Each row below holds a small network's activations on one input, seen along a few directions.
In each table, some parts of the input vary, and every possible input appears once, in random order.
Descriptions start from the smaller parts, as in this example, which fits no table here: line(6) and (point or ring(9) or (values(2) and ring(5))).
Shared parts are said once, and a part with two or three values counts as separate values.
In the rows, 128 means zero.

Other details of the inputs vary at random and push rows far along two fixed directions, the same in every table; ignore that.

Rows:
R1: [145 105 120 164 127 119 183 153 101 120 101 148 132]
R2: [147  93  91 160 126 140 171 191 114 121 101 115 119]
R3: [ 65 162 113 156 134 126 135 106  57 122 104 147 119]
R4: [130  91 110 167 108 155 220 172 148 123  69 154 119]
R5: [187 101 128  94 117 134  84 154 204 153 160  82 125]
R6: [136 104 135 117 107 156 119 122 194 144 139 137 130]
R7: [ 84 159 146 117 147 121 122  91  82 107 143 135 147]
R8: [147 108 118 136 137 127 153 156 130 118 124 120 135]
R9: [200 101 131 100 113 116  86 140 207 154 158 111 136]
R10: [ 95 165 123 130 138 133 135 113  93 116 119 119 123]
R11: [100 168 160  97 134 116  72  72 125 139 151 130 132]
R12: [ 79 150 112 160 133 121 154 125  61 117  99 156 119]
R13: [114 134 127 147 144 128 193 135  70  97  94 141 131]
R14: [174 102 126 123 119 115 108 142 174 146 148 121 137]
R15: [119  79  90 174 104 153 209 182 135 117  76 161 129]
R16: [ 79 171 127 138 132 120 108  88  92 134 131 134 126]
R17: [132 136 133 127 125 129  93 108 141 146 139 116 114]
R18: [134 120 136 113 124 117  93 116 127 136 151 139 144]
R19: [109 168 158  96 129 113  77  67 120 132 160 138 144]
R20: [ 90 155 130 162 138 126 159 113  69 117  95 150 105]
R21: [114 164 131 114 123 120  85  89 134 144 145 120 125]
R22: [ 96 143 128 132 134 119 114 110  90 126 124 148 134]
R23: [101 143 121 154 141 132 188 148  75 107  87 133 110]
R24: [135 114 112 165 137 144 180 164  99 116  90 117 106]
R25: [100 157 131 137 129 124 124 105 103 136 113 128 114]
R26: [186 102 128 111 111 119 101 151 195 157 146 111 119]
R27: [126 131 139 144 135 125 136 119 107 126 112 139 118]
R28: [123 147 160 101 127 116  89  88 129 137 150 132 137]
R29: [165 107 105 142 127 131 175 178 140 120 108 117 118]
R30: [116 117 126 126 139 128 141 136  91 110 128 135 142]
R31: [112 147 155 100 146 131  85  94 124 122 153 117 131]
R32: [154 123 113 143 119 119 151 147 139 135 113 132 117]
R33: [169 109 117 125 114 116 108 147 176 151 150 119 128]
R34: [138  96 117 128  98 144 134 141 203 137 136 137 143]
R35: [112 158 144  95 141 124  95  95 126 119 150 120 139]
R36: [178  99 117 108 121 125 104 162 190 140 164  99 133]
R37: [160  83 105 141 132 132 160 183 128 118 114 122 132]
R38: [152 102 132 161 130 128 177 149 103 120  97 145 119]
R39: [ 94 145 143 137 148 129 172 118  64 101 100 139 129]
R40: [167  90 106 120 121 131 121 178 162 132 144 110 128]
R41: [193  83 143 102 128 132 106 148 181 133 158 104 135]
R42: [ 58 179 148  94 113 142  87  52 151 126 148 151 145]
R43: [162 109 113 120 123 132 109 154 169 139 151  96 131]
R44: [ 90 171 154  94 142 131  68  80 118 125 164 117 124]
R45: [ 93 168 160  86 145 124  77  80 119 124 155 117 137]
Description of these inputs: line(5) and (point or (values(2) and line(4))).
Changing only the line(5) part turns R23 into R40. The same change can be made to R39. Which row results? -> R30
Changing only the line(5) part turns R17 into R21. The same change can be made to R31. Which row results? -> R35

Rows:
R46: [183 109 138  79 125 100  22 125 163 162 197 109 143]
R47: [147 101  78 127  86 129 121 187 217 161 127 117 118]
R48: [ 85 145 137 154 144 147 128 117  58 123 109 132  98]
R49: [ 95 176 125 100 111 146  61  63 188 157 157 114 118]
R50: [210  89 121 141 119 103 129 161 166 149 144 124 143]
R51: [ 79 120 112 168 121 136 201 147  74 103  85 187 149]
R52: [ 76 118 131 144 117 173 158 126 130 113 105 154 124]
R53: [111 102 103 183 120 135 215 143  83 113  78 159 145]
R54: [168 139 135 129 127  95 106 108 135 130 147 129 135]
R55: [ 97 150 161  91 111 158  62  60 182 145 178 123 133]
R56: [214  84 112 127 122 100 107 170 146 140 141 118 121]
R57: [ 87 125 144  82 113 136  52  76 164 139 173 145 177]
R58: [174 103 111 146 107 118 175 150 151 123 114 149 137]
R59: [132 143 162  88 132 117 121  92 156 128 154 145 144]
R60: [166  87 128 166 129 127 154 156 144 131 122 122 115]
R61: [119 153  92 126  95 117 107 133 177 163 139 114 113]
R62: [167  96 105 107 147 146 169 185 147  93 148  76 149]
R63: [ 91 187 145  97 183 119 102 101  59  86 169  76 143]
R64: [144  93 126 147 138 127 120 156 106 130 126 123 108]
R65: [193  87 135 146 118 146 127 153 190 149 138 102 110]
R66: [112 163 108 173 133 136 153 117 113 137  90 118  94]
R67: [181 113  81 133 105 110  91 195 166 173 136  90  94]
R68: [192  79 113 128 101 122 141 160 189 145 146 137 152]
R69: [ 79 178 156 116 142 106  61  40  87 134 160 132 158]
R70: [115 158  79 196 120 108 189 168  91 141  72 125  90]
R71: [ 84 176 172 115 134 133 167  72  85 108  90 147 126]
R72: [ 90 118 128 159 123 144 170 118 109 114 111 154 124]
R73: [157 111 139  70  99 120  50 111 223 142 188 139 163]
R74: [182  79 151  94 108 146 152 163 206 129 110 125 135]
R75: [ 95 148 140 111 141 111  56  79  75 137 154 127 143]
R76: [190  98 146 124 139 120 149 165 112 132  94 111 103]
R77: [ 82  88 112 178 122 157 209 162  98  97  76 170 125]
R78: [ 93 167 107 156 138 139 122 122  78 138  97 120  87]
R79: [122 158 160 137 158 102 160 103  79 113 111 146 124]
R80: [ 37 180 146  54 161 151  77  86  97  77 187 103 169]
R81: [131 134 143 133 161 107 153 135  58 116 104 146 112]
R82: [143 150 168 137 145 116 168 110  91 119  86 124 113]
R83: [118 137 116 120 178 126 140 169  35  86 131  81 122]
R84: [ 25 190 121 123 124 159 101  67 124 126 113 149 119]
R85: [155  85 135 117 124 133 177 167 170 119 114 157 142]
What is each input in this table made of? -> line(4) and (point or line(9))
Changing only the line(4) part turns R49 into R78. The same change can be made to R71. Which row results? -> R76
Changing only the line(4) part turns R67 into R47. The same change can be made to R48. Which row results? -> R52
Which other rows does R59 become when the line(4) part takes its other values? List them by row number. -> R79, R81, R85
